Each row below holds a small network's activations on one input, seen along a few directions.
Each table varies a few parts of the input and shows all the possible inputs, shuffled.
Descriptions start from the smaller parts, as in this example, which fits no table here: one of 3 separate values, together with either a single point or one of 9 places along a line or (one of 4 places along a line, together with one of 5 places around a ring).
Shared parts are said once, and a part with two or three values counts as separate values.
(in the rows, 128 means zero)

Other details of the inputs shift rows strongly along two fixed directions, in all tables alike. That doesn't count.
To show where, the next rows are all for the same input, with only those details redrawn:
[144 129 128 127  81 137 114 120 107 138 135 111 147]
[115 119 120 132 134 138  92 144 109 162 108 118 134]
[111 122 120 131 139 137  96 141 115 160 112 118 130]
[158 133 132 124  56 136 125 109 105 126 147 108 154]
[110 125 120 130 139 136  99 138 118 157 116 118 128]

Rows:
x1: [148 111 129 141 152 109 112 151 143 159 105 131 131]
x2: [138 189 142 123  89 125 191  86 157  78 184 114 117]
x3: [106 149 136 132 182 135 154 111 159  83 135 137 102]
x4: [111 122 120 131 139 137  96 141 115 160 112 118 130]
x5: [148 119 133 120  87 141 117 122 112 135 137 130 152]
x6: [144 115 143 138 150 101 101 154 119 160 109 141 113]
x7: [ 76 159 115 134 154 116 147 117 158 110 153 128  98]
x8: [122 134 124 123 146 141 127 146 107 154  96 130 122]
x9: [128 107 131 130 148 135  87 150 116 135 106 138 149]
x10: [129 148 131 129  95 121 176  72 154  41 183 131 122]
x11: [ 86 168 123 125 165 121 134 115 178 114 166 121  99]
x12: [112  99 117 131 138 133 113 154  96 145 107 139 133]
x13: [126 119 133 128 144 147 123 150 102 158  93 139 133]
x14: [ 97 170 136 121 174 129 168 118 173 106 155 142  98]
x15: [220 131 147 131  20 107 155 107 123 113 164 118 162]
x16: [131 115 133 127 149 145 124 158  98 150  97 135 133]
x17: [121 130 128 136 140 143 121 148  97 160  90 121 128]
x18: [189 116 147 125  70 105 137 116 104 134 143 126 132]
x19: [162 118 138 123 102 143 144 124  96 115 115 129 151]
x20: [121 101 124 132 156 143  97 127 118 123 108 131 131]
x21: [131 135 130 135 179  94 151 112 183 116 143 128 101]
x22: [152  97 123 136 147 115 113 147 129 170  98 126 132]
x23: [102 156 133 121 187 127 163 119 167  91 147 139 102]
x24: [190 149 143 115   9 130 137 100 110  99 168 117 170]
x25: [121  94 118 141 129 143 122 150 140 145  68 104 137]
x26: [ 95 145 128 126 184 128 133 102 179  79 160 134 101]
x27: [103 106 116 132 137 135 115 143 106 149 107 143 130]
x28: [ 82 158 111 123 156 115 147 120 159 109 151 137  97]
x29: [151 113 133 142  76 137 137 134 144 115  95 103 155]
x30: [122 164 137 114 115 125 155  95 175  90 190 132 121]
x31: [ 98 119 111 138 132 130 116 138 104 149 108 124 123]
x32: [155 107 131 119  98 138 116 120 109 116 133 126 156]
x33: [120 111 125 121 149 138 104 148 119 145 123 132 132]
x34: [131 105 132 138 155 150 117 137  97 127  82 134 132]
x35: [147 103 121 134 150 113 115 151 130 172 107 129 120]
x36: [106 160 136 122 175 129 162 132 160 105 151 139 102]
x37: [ 95 156 128 116 176 122 141 122 181 101 176 135 101]
x38: [122 163 120 103 113 124 158  90 166  98 186 119 109]
x39: [184 120 147 113  64 102 142 118 112 144 137 126 139]
x40: [113 108 124 138 137 129 107 161 102 139 106 145 138]
x41: [182 123 140 127  19 125 156  95  97  70 161 129 175]
x42: [127 138 132 131 139 137 114 159 105 153  88 136 132]
x43: [104 116 123 138 136 130 109 150 113 143 106 148 135]
x44: [126 128 122 128 186  98 160 103 182 120 146 123  92]
x45: [110  98 114 129 147 131 118 137 106 126 107 139 133]
x46: [109  92 115 141 150 138 110 130 100 119  95 138 129]
x47: [104 118 107 126 133 129 116 141 106 148 106 134 122]
x48: [118 153 139 115 164  87 150 124 178 132 154 139  89]
The inputs of x37 and x33 match in every part but one. If x15 is changed in the same way as x37 into x33, which row does it become?
> x35
The inputs of x17 and x2 match in every part but one. If x46 is changed in the same way as x17 into x2, which row does it become?
> x10
What is each input in this table made of?
> one of 2 separate values, together with either a single point or one of 5 places along a line or (one of 3 separate values, together with one of 6 places along a line)
Which other rows does x48 become when the place on the line of 5 takes its other values? List them by row number.
> x1, x6, x15, x21
Which other rows does x20 become when the place on the line of 6 takes its other values? List them by row number.
> x4, x5, x32, x33, x38
Which other rows does x47 become when the choice among 3 separate values takes its other values? List them by row number.
> x8, x38

Rows:
x49: [132 113 129 127  87 159 109 150  75 150 107 121 155]
x50: [189 139 147 120  64 103 140  97 151 111 185 124 146]
x51: [108 117 121 129 143 138  81 134  95 158 109 132 130]
x52: [ 48 195 112 113 202 129 163  77 227  80 202 114  69]
x53: [ 86 167 112 122 204 104 188  89 237  94 177 116  64]
x54: [ 44 166 105 110 210 119 189  71 201  64 193 133  62]
x55: [ 92  68 118 152 242 117  49 209 122 213  49 145 112]
x56: [138 118 135 122  85 143 126 107  91  93 124 134 143]
x57: [130 109 133 137  95 161  95 139  89 116  79 125 162]
x58: [142 139 119 130  59 148 157  86 130  80 155 107 150]
x59: [175 108 135 126  82 109 147 109 111 124 129 126 142]
x60: [174 130 147 139  86 112 103 151  96 173 109 133 150]
x61: [ 89 178 118 115 201  97 175  93 237 104 186 107  63]
x62: [175 102 137 131  86 110 135 123 127 117 135 133 157]
x63: [ 39 182 108 101 205 134 196  90 206  74 193 133  71]
x64: [141 132 123 129  71 147 115 116 109 117 129 102 158]
x65: [105  95 120 141 148 142  87 155 106 139 107 132 140]
x66: [172  89 145 134 105 120  98 152 106 134  96 144 157]
x67: [179 134 139 112  73 119 138 131 118 152 140 115 144]
x68: [139  95 115 135  94 145 106 127  71 136 100 129 153]
x69: [137 155 135 132  58 135 162 104 110  88 168 119 139]
x70: [ 48 195 108  95 202 129 181  94 209  90 206 122  65]
x71: [141 141 130 131  55 147 152  90 129  82 163  99 146]
x72: [176 150 148 132  58 106 172 108 131 109 168 118 131]
x73: [170 148 151 129 108 162 172  93 107  58 154 126 152]
x74: [107 110 113 128 145 136  89 140  92 154 104 125 128]
x75: [ 89  87 110 137 239 133  72 209 114 228  35 147 109]
x76: [179 138 143 131  55 116 164  95 150 103 163  98 137]
x77: [169 104 145 138  95 131 106 145 109 138  77 124 154]
x78: [138 112 136 126  90 144 115 123 107  86 129 141 157]
x79: [134 135 122 139  77 142 139 125  90 112 127 132 151]
x80: [ 88 115 130 143 228 117  91 191 125 177  53 158  99]
x81: [139 126 131 139 143 107 105 167 113 178  96 131 126]
x82: [173 147 143 129  62 105 180 104 131 100 158 128 140]
x83: [ 88 161 120 115 207  91 186  86 216 101 195 122  48]
x84: [ 52 183 110 121 200 120 155 117 177 103 171 130  76]
x85: [173  95 143 129 100 119 109 138  90 141  89 137 143]
x86: [ 57 125 113 124 219 154  66 180 114 196  81 142 112]
x87: [185 153 147 124  52 113 148  89 155 115 170 104 143]
x88: [ 47 160 107 115 211 120 178  87 217  56 199 139  78]
x89: [174 130 135 138  78 111 150 129 113 133 127 131 142]
x90: [171 116 137 135  75 121 144 116 130 121 118 113 154]
x91: [136 139 126 128  59 146 160  86 130  73 153 109 155]
x92: [132 152 131 130  63 135 169 100 110  79 158 130 148]
x93: [ 94 175 124 108 204  88 169  82 219 113 201 129  54]
x94: [ 63  88  98 144 227 143  71 176 122 162  75 149 119]
x95: [174 125 144 121  73 125 146 131 116 145 139 116 140]
x96: [135 114 139 121 150 132 112 165 115 161  82 143 127]
x97: [181 109 130 128  81 110 144 109 113 132 132 124 137]
x98: [183 120 136 121  77 104 131 112 113 141 141 115 136]
x99: [ 55 132 115 143 219 140  66 182 109 185  77 148 110]
x100: [130 140 140 132  83 145 132 130  90  96 118 141 148]
x101: [146 119 125 125  80 134 109 123 108 113 147 122 160]
x102: [ 57  94 106 141 225 141  74 166 104 174  74 135  99]
x103: [179  96 136 133  95 110  93 151 108 160 114 126 158]
x104: [ 85 102 118 130 228 126  99 187 131 198  61 145 106]
x105: [177  85 130 140 100 116 105 148 107 151 104 135 159]
x106: [ 53  92  98 136 233 163  63 202  92 205  38 147 119]
x107: [170 127 153 137 179 136 149 133 125 118 110 135 129]
x108: [129 116 136 119  96 164 107 150  76 130  91 138 158]
x109: [147 125 133 126  79 136 102 118 111 117 153 129 161]
x110: [176 123 145 120  85 127 103 149 101 183 113 126 153]
What is each input in this table made of?
> one of 2 separate values, together with either a single point or (one of 5 separate values, together with one of 6 places along a line)
The inputs of x60 and x99 match in every part but the choice among 2 separate values. If x67 is changed in the same way as x60 into x99, which row does it become?
> x70
Which other rows does x93 become when the choice among 2 separate values takes its other values? List them by row number.
> x51
Which other rows does x58 become when the choice among 5 separate values takes its other values? List them by row number.
> x68, x79, x94, x106
Which other rows does x65 become when the choice among 5 separate values takes its other values? List them by row number.
> x49, x69, x71, x102

Rows:
x111: [ 83 129 109 130 171 131 100 166 134 195  85 121 112]
x112: [ 90 127 111 141 151 127 137 123 144 115 109 120 109]
x113: [105 167 119 120 143 118 171  88 179 111 192 101  89]
x114: [157  98 124 130  59 144 136 125  95 119 121 115 161]
x115: [103 158 131 113 154 132 192 104 167  69 177 139  99]
x116: [146 110 133 128  77 139 120 127 113 100 141 129 163]
x117: [103  99 113 137 182 137  73 153 113 152  93 144 140]
x118: [113 135 125 126 177 136 142 124 127 117 126 147 118]
x119: [166 144 145 129  89 135 137 128  94 130 140 122 143]
x120: [135 109 125 135 168  65 135 146 153 159 130 153  95]
x121: [156 140 136 125  50 131 107 135 112 143 135 123 164]
x122: [158 111 117 128  82 137 135 104 103 121 129 117 155]
x123: [162 150 148 123 168 107 181  97 224  91 158 112 100]
x124: [103 140 128 128 168 136 104 179 110 182  80 142 123]
x125: [ 94 100 112 123 186 132  91 145 119 175  89 124 104]
x126: [168 111 140 117  64 132  98 115  96 123 140 125 158]
x127: [106 173 128 121 147 116 148  95 184  96 205 117  98]
x128: [149 132 144 141  82 136 147 124  96  97 110 135 148]
x129: [176 121 149 115  74 137 129 119  79 125 125 133 149]
x130: [ 88 105 120 151 168 132  77 162 117 139  75 139 133]
What is each input in this table made of?
> either one of 2 separate values or (one of 3 separate values, together with one of 6 places along a line)

Rows:
x131: [135 125 127 119  25 171 122  86  63  68 142 123 175]
x132: [134  79 130 140  49 190  41 178  13 146  48 139 216]
x133: [102 115 113 134 186 119 103 127 168 145 139 120 111]
x134: [191  79 152 136  68 147  76 166  18 178  49 139 178]
x135: [ 89 158 122 119 176 139 124 149 157 158 121 127 109]
x136: [109 102 117 128 190 109 122 155 131 147 107 153 109]
x137: [172  82 134 138  55 135  76 181  26 201  69 135 177]
x138: [124 143 134 120 137 135 157 120 168 100 135 118 118]
x139: [115 110 127 124 199 115 107 141 130 144 101 148 104]
x140: [ 96 116 124 128 189 123 133 159 119 153 104 151 102]
x141: [142 127 138 138 147 102 130 135 135 118 124 146 122]
x142: [114 161 120 124 146 136 147 112 151 127 164 114 117]
x143: [181 164 142 120  59 140 197  74 137  66 193 113 149]
x144: [180 133 141 120  48 133 171  79 122  79 149 104 142]
x145: [103 134 132 129 206 131 130 140 140 131 134 142 101]
x146: [ 58 135 101 122 130 156 141 109 120  76 154 138 125]
x147: [ 90 165 130 131 178 107 136 134 157 136 149 136  85]
x148: [120 168 130 127  34 149 169  68 118  25 193 124 154]
x149: [ 99 109 109 125 178 104 106 155 133 169 119 143 107]
x150: [178 138 142 115  33 119 145  93 153 103 176 110 156]
x151: [159 100 121 137  63 143 102 164  53 188  77 124 173]
x152: [160 144 141 135  89 104 176  83 172  69 172 124 125]
x153: [124 158 144 132 147 112 163 121 145 103 148 142 103]
x154: [117 119 126 129 206 117 120 136 152 125 136 144 109]
x155: [ 83 122 103 130 167 121 132 139 151 150 119 115 100]
x156: [109 120 123 124 182 116 138 105 172 112 131 131  95]
x157: [183 154 161 110  48 131 171 106 122  89 168 131 150]
x158: [ 93 139 132 120 182 130  97 167 136 174 112 140 107]
x159: [179  89 143 132  61 142  61 165  25 198  64 129 172]
x160: [106 138 117 122 192 109 119 122 168 132 168 132 100]
x161: [131 112 122 134 129 140 137 154  94 153  87 137 140]
x162: [175 103 136 156  57 143  70 180  37 197  48 123 187]
x163: [202  49 139 155  71 145  60 164  49 169  56 126 202]
x164: [166 154 149 106  94 112 173  97 167  76 185 136 130]
x165: [117 155 130 120 149 124 138 115 146 126 177 125 106]
x166: [113 106 130 130 183 128 104 154 158 144  94 139 121]
x167: [102 120 125 150 186 125 119 155 139 138  80 127 110]
x168: [103 130 120 133 192 135 144 121 167 109 135 116 103]
x169: [170 161 136 112  39 134 165  81 115 109 166 107 142]
x170: [183 164 143 122  39  91 169  79 150  80 205 122 137]
x171: [ 42 139 103 129 189 166 114 115 134  82 151 135 117]
x172: [140  69 114 143 106 121  77 164  89 189  75 127 156]
x173: [132 135 133 114 134 114 110 140 148 144 142 136 126]
x174: [ 90 139 120 123 171 133 115 146 167 148 117 114 107]
x175: [172 153 132 121  42 129 172  70 150  78 202  89 143]
x176: [122 163 137 115 142 140 167 123 160 108 140 131 120]
x177: [ 98 162 128 138 185 123 161 130 159 116 123 136  98]
x178: [ 96 103 111 136 181 130 132 153 133 144  87 128 109]
x179: [103 130 119 115 185 107 107 126 149 150 134 136  93]
x180: [ 89 140 117 144 173 117 120 141 158 144 112 114 100]
x181: [ 90 118 112 129 180 132  99 140 135 164  92 112 102]
x182: [181 112 133 125  44 114 175  88 134  85 163 123 150]
x183: [ 97 141 123 122 192 138 143 127 138 134 106 133  99]
x184: [101 115 119 149 174 106  92 149 153 161 101 128 113]
x185: [175 143 135 112  36 110 165  56 156  84 196 104 134]
The inputs of x168 and x167 match in every part but one. If x145 is changed in the same way as x168 into x167, which row does it become?
> x153
What is each input in this table made of?
> one of 5 separate values, together with either a single point or (one of 2 separate values, together with one of 5 places around a ring)
Which other rows does x179 become when the choice among 5 separate values takes its other values? List them by row number.
> x149, x160, x170, x173
Which other rows agree with x158 in the choice among 5 separate values? List them by row number.
> x132, x135, x138, x150, x157, x164, x166, x173, x174, x176
Which other rows agree with x185 in the choice among 5 separate values? List them by row number.
> x131, x134, x139, x144, x156, x159, x169, x179, x181, x183
Start at x184 and move only the place on the ring of 5, one step at a time. The first step leads to x170. Which rows follow, in order?
> x147, x162, x180
Which other rows does x172 become when the choice among 2 separate values takes its other values? List them by row number.
> x182
